A small network was shown many inputs. Here are its activations along a few directions, one row for each input.
In each table, some parts of the input vary, and every possible input appears once, in random order.
Descriptions start from the smaller parts, as in this example, which fits no table here: one of 4 places along a line, together with either a single point or one of 9 places around a ring or (one of 3 separate values, together with one of 8 places around a ring).
Shared parts are said once, and a part with two or three values counts as separate values.
In the rows, 128 means zero.

A family of inputs:
r1: [122 142 128 121 117 115 121 116 120 124 153 102 117 160 124 133 124 113
 131]
r2: [126  94 113 146 138 159 131 153 152 146  96 146 145  73 126 133 133 139
 115]
r3: [116 134 165 128 115 120 106 101 135 124 137  71 103 176 128 141  82  87
 123]
r4: [124 165 139 113 116  98 129 104  96 114 159 109 115 178 126 122 129 119
 135]
r5: [136 137  93 118 145 104 153 147 111 128 140 160 150 104 117 103 162 162
 140]
r6: [146 105  98 142 150 142 137 162 144 134  96 184 147  53 128 121 158 160
 127]
r7: [116 141 178 124 106 123 102  91 129 121 134  70  99 185 136 143  77  88
 123]
r8: [117 133 155 125 106 133 116 105 128 126 130  92 109 163 138 151 105 111
 121]
r9: [113 115 167 142 115 139 101 112 153 131 127  71 104 163 128 140  71  79
 120]
r10: [121 148 140 117 110 118 118 105 114 122 150 100 112 171 134 136 120 113
 130]
r11: [133 122  94 123 139 124 142 146 126 136 130 153 148  96 124 117 155 153
 132]
r12: [118 127 143 129 114 130 119 115 134 129 133  94 114 152 129 149 109 111
 121]
r13: [128 133 117 121 132 123 134 132 125 128 144 130 133 137 122 129 140 129
 133]
r14: [141  92 112 150 142 165 129 159 152 137  79 180 144  54 133 126 147 151
 119]
r15: [130 155 128 113 130 106 143 120 101 118 151 135 131 156 125 118 145 136
 138]
r16: [149 118  85 130 151 126 140 163 133 129 118 191 148  62 123 104 170 165
 139]
r17: [120 105 147 139 121 161 123 128 148 136 107 119 126 127 135 149 111 116
 118]
r18: [120 150 150 121 119 106 108 100 122 120 157  79 106 184 122 126  98  89
 133]
r19: [148 121  93 126 143 131 140 154 126 127 116 189 146  78 132 109 168 167
 136]
r20: [128 112 118 129 129 144 139 134 130 137 108 143 142 102 138 137 139 150
 119]
r21: [120 157 163 117 111 110 104  90 115 118 153  78 102 193 131 129  93  90
 132]
r22: [126 159 126 116 124  94 133 115 103 115 163 110 121 167 117 119 134 119
 136]
r23: [123 124 144 126 121 142 129 120 131 130 120 120 126 141 137 149 121 126
 122]
r24: [124 118 132 130 130 139 132 131 137 133 123 123 131 128 127 145 125 126
 122]
r25: [132 125 105 120 131 129 141 135 119 134 128 151 144 111 134 121 152 154
 130]
r26: [127 138 129 117 124 127 132 120 118 126 141 127 128 149 132 133 136 129
 132]
r27: [150 136  91 121 149 111 153 155 112 120 127 195 147  86 125  95 174 176
 144]
r28: [135 141 103 115 137 108 152 136 104 127 138 158 146 118 126 107 159 162
 138]
r29: [125  97 122 142 130 163 131 142 146 143  94 142 142  88 135 137 130 140
 114]
r30: [142  91 104 155 151 160 128 169 158 140  81 183 147  38 124 121 149 149
 122]
r31: [144 108 106 137 142 147 137 153 138 131  94 182 144  69 137 125 156 162
 124]
r32: [122 167 149 118 125  86 119  98 104 111 166  87 111 190 115 113 108  94
 136]
r33: [115 114 157 138 105 152 111 114 146 133 118  91 110 150 137 151  94 102
 117]
r34: [114 122 180 137 105 141  97 101 147 128 124  69 100 172 137 143  67  80
 120]
r35: [115 108 145 143 114 149 113 125 152 136 121  94 114 138 128 148  98 102
 117]
r36: [122 174 161 114 117  90 115  87  98 109 162  87 105 199 124 116 102  94
 136]
r37: [129 109 108 133 138 140 140 145 137 140 110 146 146  87 129 133 142 149
 120]
r38: [120 100 135 144 130 158 125 140 153 140 110 122 131 113 126 145 114 116
 118]
r39: [132 150 116 117 138 102 145 132 108 119 154 137 137 143 115 114 149 137
 139]
r40: [152 133  83 124 157 106 153 164 119 121 128 197 150  70 116  90 175 175
 148]
Question: Changing only one part turns r22 into r40. The same change can be made to r33. Which row results?
Answer: r14
Question: Changing only one part turns r7 into r20. The same change can be made to r9. Which row results?
Answer: r2
Question: What do these inputs look like to the network?
Answer: one of 2 separate values, together with one of 4 places along a line, together with one of 5 places along a line
Question: Which other rows does r15 become when the place on the line of 5 takes its other values? List them by row number.
Answer: r4, r27, r28, r36
Question: A walk changes only the place on the line of 4. It starts at r22 and steps to r1. List the rest of the walk in order.
Answer: r12, r35
Question: Which other rows does r37 become when the choice among 2 separate values takes its other values? List them by row number.
Answer: r20

A family of inputs:
r41: [123 115 128 117 119 154 149 129 122 140 108 145 142 118 148 153 143 166
 119]
r42: [111 133 129 114 118 132 147 112 108 137 141 104 141 164 134 145 134 133
 118]
r43: [123 163 118 113 128  99 149 116  91 120 163 122 133 166 115 126 154 135
 134]
r44: [106 123 135 115 112 149 141 111 118 144 130  99 140 156 139 163 128 132
 113]
r45: [140 155 107 111 132  98 154 132  94 114 141 163 140 125 128 116 170 166
 139]
r46: [156 143  82 120 145 106 135 150 110 116 129 200 141  76 127  98 188 170
 143]
r47: [105 131 153 121  97 132 108 102 135 134 154  56 106 189 131 157  90  91
 123]
r48: [104 121 153 127  93 143 105 100 146 136 145  47 102 184 135 174  89  85
 114]
r49: [129 125 120 114 124 135 155 128 112 131 119 148 145 125 143 135 148 167
 124]
r50: [141  84  97 157 162 152 135 183 165 143  88 182 154  30 110 106 145 149
 130]
r51: [139  92 110 142 130 181 133 156 151 138  86 184 141  71 148 153 159 157
 117]
r52: [110 138 148 119 106 116 114 104 126 128 165  63 107 199 127 140  96  91
 129]
r53: [129 161 187 130 124  96  91  92 126 107 146  79  93 188 122 104  65  66
 140]
r54: [120 103 131 124 117 167 145 128 134 142 101 138 139 118 152 174 139 157
 109]
r55: [133 140 115 111 126 119 157 130 103 124 130 157 144 123 139 122 158 169
 133]
r56: [150 128  89 122 140 128 139 150 120 125 118 196 145  74 136 103 176 172
 139]
r57: [113 152 145 115 112 104 119 105 118 120 178  74 106 200 120 131 102  93
 137]
r58: [137 174 181 126 136  80  90  93 122  96 156  86  90 193 112  98  76  65
 148]
r59: [115 149 125 111 121 118 151 114  99 130 153 114 140 163 127 133 142 137
 127]
r60: [147 112  95 129 138 146 139 150 129 130 105 189 147  76 139 115 166 169
 131]
r61: [120 165 140 113 122  89 120 107 112 110 186  83 100 205 107 125 113  91
 144]
r62: [116 140 193 142 107 124  81  89 138 118 123  63  85 177 130 129  54  64
 122]
r63: [157 126  69 140 177  94 134 177 134 127 123 192 149  38 101  75 165 156
 144]
r64: [142 103 105 133 133 166 135 154 139 137  94 188 143  71 144 132 163 166
 128]
r65: [104 111 137 120 109 161 137 109 130 146 122  90 137 153 142 183 124 124
 104]
r66: [150 110  77 145 171 114 138 177 146 134 111 189 154  34 106  79 154 156
 141]
r67: [112 129 192 150 101 135  78  88 148 119 115  55  79 172 133 145  53  60
 112]
r68: [139  74 105 167 158 167 134 186 177 142  79 179 152  30 112 125 142 139
 118]
r69: [123 147 189 138 116 107  86  91 132 113 133  70  89 186 127 113  60  63
 130]
r70: [145  94  85 153 169 131 139 179 156 138  98 183 157  35 106  89 145 152
 133]
Question: Changing only one part turns r41 into r44. The same change can be made to r55. Which row results?
Answer: r59
Question: What do these inputs look like to the network?
Answer: one of 5 places along a line, together with one of 6 places along a line
Question: Which other rows does r57 become when the place on the line of 5 takes its other values? List them by row number.
Answer: r47, r48, r52, r61
Question: A walk changes only the place on the line of 6. It starts at r69 and steps to r52. List the rest of the walk in order.
Answer: r42, r49, r60, r70
